These are the activations of a small neural network, seen along a few directions. Each row is one input.
Each table varies a few parts of the input and shows all the possible inputs, shuffled.
A made-up example of a description, with smaller parts first: one of 6 places along a line, together with either a single point or one of 11 places along a line or (one of 3 separate values, together with one of 5 places around a ring).
Shared parts are said once, and a part with two or three values counts as separate values.
In the rows, 128 means zero.

Other details of the inputs shift rows strongly along two fixed directions, in all tables alike. That doesn't count.

Table:
R1: [114 121 126 106 109 106 140 126 127 138  91 138 127]
R2: [108 109 133 120 102  82 166 152 120 137  73 139 138]
R3: [151 147 121 133 157 179  91  99 139 127 161 120 135]
R4: [128 129 120 100  96 144 131 119 139 128 124 136 128]
R5: [149 148 114 107 122 190  94  95 150 120 165 128 127]
R6: [127 126 120  97 103 141 132 107 130 149 119 139 129]
R7: [145 122 143 199 187 117 115 161 106 102 161  91 143]
R8: [116 121 130 122 118 103 140 136 124 130  96 131 131]
R9: [123 131 114  68  72 150 135  95 143 152 107 154 127]
R10: [157 138 126 159 164 177 100 123 131 111 183 105 142]
R11: [100 147 146 154 145  87 150 156 137 124  90 159 113]
R12: [106 111 132 115 113  79 152 138 115 140  86 134 122]
R13: [109 118 121  86  81 109 152 127 137 137  99 147 115]
R14: [128 133 117  89  91 148 127 112 146 129 123 142 122]
R15: [155 142 119 128 145 188  98  94 130 140 171 120 139]
R16: [137 111 145 194 180  96 121 163  93 110 178  86 121]
R17: [135 121 140 182 175 109 117 158 111 101 155  96 130]
R18: [126 131 116  89  93 150 133 116 151 128 116 145 129]
R19: [100 108 127  91  77  79 167 143 127 137  84 147 111]
R20: [152 141 120 133 144 183 106 113 144 121 160 123 145]
R21: [101 105 129  98  79  76 168 147 122 137  86 142 115]
R22: [122  99 155 209 187  48 134 181  73 110 149  79 119]
R23: [152 140 121 136 146 180 101 113 139 116 172 115 137]
R24: [111 109 133 121 106  86 157 157 125 121 100 131 123]
R25: [111 113 135 131 123  82 150 150 119 127  91 129 128]
R26: [150 146 121 132 160 174  90  97 134 131 163 119 130]
R27: [127 128 119  98 107 142 134 106 132 150 106 143 136]
R28: [143 177 136 178 192 180  91 112 149 117 168 139 127]
R29: [119 100 146 170 140  63 155 172  87 127 124 103 130]
R30: [117 114 127 106  92 106 151 130 118 146 104 136 128]
R31: [147 142 118 121 133 181 100 106 145 117 161 123 133]
R32: [151 141 122 132 152 175  92  97 128 133 174 116 128]
R33: [153 144 119 132 148 187  98 107 145 119 166 121 139]
R34: [ 97 139 154 181 162  60 154 177 123 114  93 145 113]
R35: [124 133 118  93  96 144 131 115 148 130  99 146 136]
R36: [125 131 120  97 114 137 125 103 133 147 112 141 125]
R37: [143 145 111  91 107 190 112  93 158 134 127 146 143]
R38: [150 147 115 113 136 192  98  90 146 135 148 132 141]
R39: [105 108 131 115  99  79 156 149 118 127 102 131 113]
R40: [102 109 127  95  90  83 163 133 120 150  68 147 126]
R41: [150 147 120 126 146 182  95 105 146 121 156 125 137]
R42: [137 114 146 192 187  93 115 154  89 118 169  87 120]
R43: [122 108 144 176 163  75 142 165  96 122 121 104 133]
R44: [127 104 156 217 197  57 133 195  89  92 153  80 123]
R45: [151 178 139 194 205 186  88 116 145 114 181 132 133]
R46: [135 118 145 195 197  94 108 150  89 114 160  85 125]
R47: [128 133 121 108 114 143 126 121 144 125 113 138 135]
R48: [105 105 131 110  93  76 163 151 119 133  98 136 114]
R49: [122 108 147 187 171  70 138 181 103 100 136  96 125]
R50: [ 99 111 123  79  74  88 169 130 131 151  55 157 128]
R51: [121 130 111  68  72 152 139 100 150 146 110 155 123]
R52: [130 127 117  92  91 152 138 111 140 143 127 144 131]
R53: [111 168 126 108 115 150 131 109 167 136  93 180 121]
R54: [126 114 135 152 137 103 139 151 111 122 141 112 125]
R55: [149 145 114 104 123 189  98  89 145 135 171 132 123]
R56: [132 129 122 109 102 146 132 124 137 127 129 133 134]
R57: [107 113 132 118 115  80 152 143 119 135  86 134 124]
R58: [128 129 121  94  95 139 130 107 131 146 121 140 125]
R59: [153 146 119 129 140 185  88 103 140 113 178 114 128]
R60: [128 128 122 103 102 138 127 110 127 141 126 133 127]
Each input here is: one of 5 places along a line, together with either a single point or one of 11 places around a ring.
Q: Changing only the place on the line of 5 turns R51 into R19. The same change can be made to R16. Which row results?
A: R55
Q: Changing only the place on the line of 5 turns R15 into R22. The same change can be made to R2. Which row results?
A: R8
Q: Which other rows does R24 become when the place on the line of 5 takes its other values? List them by row number.
A: R10, R18, R23, R31
Q: List by row number the other rows that have the place on the line of 5 in common with R12.
A: R5, R9, R13, R18, R25, R32, R34, R47, R48, R49, R57

Table:
R61: [120 113 134 136 128  94 137 143 111 127 123 117 121]
R62: [112 121 115  65  61 127 156 117 148 143  82 159 128]
R63: [115 158 125 106 112 149 135 113 162 137 100 173 123]
R64: [110 145 141 153 151 101 138 146 136 123 103 149 118]
R65: [117 130 110  54  59 149 145  96 151 154  92 164 127]
R66: [115 145 145 170 163 102 134 152 130 118 120 139 119]
R67: [123 113 134 140 128  99 138 149 114 120 130 115 123]
R68: [120 130 110  57  66 150 137  95 150 150  98 157 125]
R69: [111 123 116  64  62 127 156 111 143 153  80 162 128]
R70: [134 134 121 109 121 150 118 105 133 140 130 133 130]
R71: [114 135 137 146 134 105 144 149 133 121 102 141 129]
R72: [121 114 133 138 129  97 139 148 117 121 119 119 126]
R73: [135 150 137 170 177 141 106 132 132 112 144 124 131]
R74: [158 144 124 150 162 183  89 111 133 115 185 108 135]
R75: [158 168 128 171 194 198  76 105 146 111 185 120 137]
R76: [121 115 134 139 128  98 144 147 115 127 116 122 129]
R77: [121 113 133 133 125  98 139 143 114 127 125 119 122]
R78: [122 114 132 133 125 101 137 144 118 123 123 119 123]
R79: [158 141 123 147 160 182  88 108 131 116 193 105 130]
R80: [123 115 136 146 136  98 136 144 109 128 126 116 126]
R81: [168 158 107 108 143 234  68  66 152 130 200 121 133]
R82: [121 115 135 141 132  97 140 144 111 130 118 120 128]
R83: [140 137 119 110 121 166 114 108 143 128 140 132 133]
R84: [121 114 135 140 132  96 140 144 112 129 119 120 126]
R85: [112 121 115  63  59 128 154 111 143 149  88 158 124]
R86: [122 115 134 141 130  99 142 149 117 123 118 120 130]
R87: [124 114 134 142 128 101 140 151 117 118 128 116 126]
R88: [122 116 133 139 132 102 142 147 118 125 116 122 131]
R89: [124 116 135 147 140 101 138 150 116 120 123 116 130]
R90: [123 117 135 144 137 100 138 146 115 125 116 120 131]
R91: [121 112 132 133 121  97 139 144 112 125 128 117 121]
R92: [159 158 108  98 129 222  82  72 159 132 168 134 138]
R93: [123 115 135 144 134 100 139 145 111 129 123 118 128]
R94: [160 131 136 196 204 151  83 136 108 100 211  78 128]
R95: [122 115 135 143 131 100 143 150 116 124 119 121 131]
R96: [124 134 110  63  76 159 133  92 151 151 105 157 128]
R97: [137 133 121 115 121 156 121 115 138 130 136 131 135]
R98: [121 117 133 135 125 103 143 145 119 127 114 125 131]
R99: [123 114 133 141 131 101 139 150 118 118 126 117 126]
R100: [114 134 139 150 139 101 142 151 130 120 102 139 128]
R101: [123 114 135 144 134  97 136 145 109 127 130 115 123]
R102: [123 117 134 140 132 102 138 143 115 128 120 121 129]
R103: [140 138 119 114 128 166 111 105 141 131 139 131 136]
R104: [121 115 133 138 131 100 140 142 114 130 116 122 128]
R105: [123 112 133 138 125  98 138 147 111 123 133 114 121]
R106: [144 137 120 118 129 167 105 103 133 131 160 123 127]
R107: [124 134 112  72  84 156 135  99 151 147  99 156 133]
R108: [141 147 108  76 100 192 106  75 153 148 135 148 131]
R109: [123 117 136 147 142  98 135 144 112 126 120 117 129]
R110: [143 163 140 191 206 157  92 128 136 109 174 122 124]
R111: [139 137 120 114 129 161 111 101 135 139 137 131 133]
R112: [123 116 135 142 130 101 138 150 117 119 123 118 128]
Q: Describe the family of inputs behind these rows.
A: one of 4 places along a line, together with either one of 2 separate values or one of 11 places around a ring
Q: Changing only the place on the line of 4 turns R107 into R102. The same change can be made to R104. Which row results?
A: R82
Q: Changing only the place on the line of 4 turns R112 into R83. The same change can be made to R98. Which row results?
A: R88
Q: Which other rows does R62 become when the place on the line of 4 takes its other values? List them by row number.
A: R72, R87, R99
Q: List by row number the other rows that have the place on the line of 4 in common with R97.
A: R63, R65, R69, R71, R74, R76, R79, R85, R87, R93, R95, R105
Q: Which other rows does R61 become when the place on the ring of 11 takes its other values? List them by row number.
A: R68, R70, R72, R78, R90, R92, R103, R108, R109, R111
Q: Which other rows does R64 become when the choice among 2 separate values takes its other values? List them by row number.
A: R73
Q: Which other rows does R100 become when the choice among 2 separate values takes its other values? List them by row number.
A: R66

Table:
R113: [115 134 114  65  73 142 145  98 149 157  83 166 128]
R114: [101 104 133 109  82  71 175 162 123 129  71 141 129]
R115: [119 127 119  86  87 132 142 115 140 141 100 148 127]
R116: [155 140 135 182 195 155  87 120 112 119 189  96 132]
R117: [125 124 119  96 100 136 133 118 137 133 118 137 126]
R118: [160 146 125 156 175 187  84 106 130 119 191 106 137]
R119: [126 126 120  99  99 138 134 120 139 132 117 138 129]
R120: [157 158 102  74 109 229  83  60 164 141 165 142 132]
R121: [123 130 122 100 111 134 132 109 133 146 110 143 127]
R122: [137 131 136 163 163 127 117 134 115 125 145 113 134]
R123: [ 98  98 134 113  83  58 174 165 114 127  84 133 117]
R124: [151 151 111  97 120 203  96  81 153 136 157 137 135]
R125: [145 116 145 203 191 107 107 165  97  94 187  76 125]
R126: [149 149 114 107 127 195  95  84 144 137 167 131 129]
R127: [135 136 118 104 111 161 117 105 138 133 144 133 126]
R128: [145 121 143 197 198 113 103 151  97 106 183  82 125]
R129: [152 146 108  92 115 205  95  84 155 128 164 131 133]
R130: [160 145 136 192 207 163  77 114 107 119 208  90 127]
R131: [160 158 102  81 110 238  87  68 169 132 169 141 141]
R132: [122 130 122 101 104 134 133 110 132 145 116 142 124]
R133: [130 126 117  98  99 147 131 120 144 125 121 136 133]
R134: [139 121 135 163 151 123 122 152 118 105 155 103 134]
R135: [110 104 149 172 157  47 148 169  88 127 112 107 117]
R136: [127 124 119  98  95 139 135 123 141 127 120 136 129]
R137: [140 123 148 205 202 104 112 155  94 114 167  90 130]
R138: [128 128 119  98  99 144 131 116 140 132 121 138 128]
R139: [101 100 132 105  85  64 168 158 118 128  81 134 118]
R140: [118 120 127 115 111 110 144 132 127 136 100 137 130]
R141: [102 105 136 124 105  64 166 157 112 134  83 134 122]
R142: [129 124 132 146 148 116 127 132 117 131 128 120 131]
R143: [111 120 122  86  87 113 150 120 134 146  88 150 125]
R144: [141 122 148 206 200 104 112 159  94 109 170  87 130]
R145: [129 127 118  99 102 146 131 117 143 130 118 138 133]
R146: [127 196 118 103 119 211 116  94 204 125 122 198 124]
R147: [100 106 134 111  94  67 169 152 117 139  74 141 123]
R148: [118 122 127 110 111 111 137 123 124 141 107 136 123]
R149: [139 127 139 175 170 121 116 144 110 117 154 104 134]
R150: [ 91 164 171 238 223  47 145 197 129  95  75 150 120]
R151: [131 120 132 144 138 119 130 143 120 119 137 115 131]
R152: [128 121 132 139 140 112 124 134 115 127 136 115 122]
R153: [101 106 133 111  87  71 174 158 122 134  70 143 129]
R154: [101 103 132 109  90  68 172 156 121 134  71 140 127]
Q: Describe the family of inputs behind these rows.
A: either one of 2 separate values or (one of 5 places along a line, together with one of 8 places along a line)
Q: Which other rows does R130 become when the place on the line of 5 takes its other values? List them by row number.
A: R123, R126, R127, R132
Q: Which other rows belong to the same alternative as R150? List them by row number.
A: R146
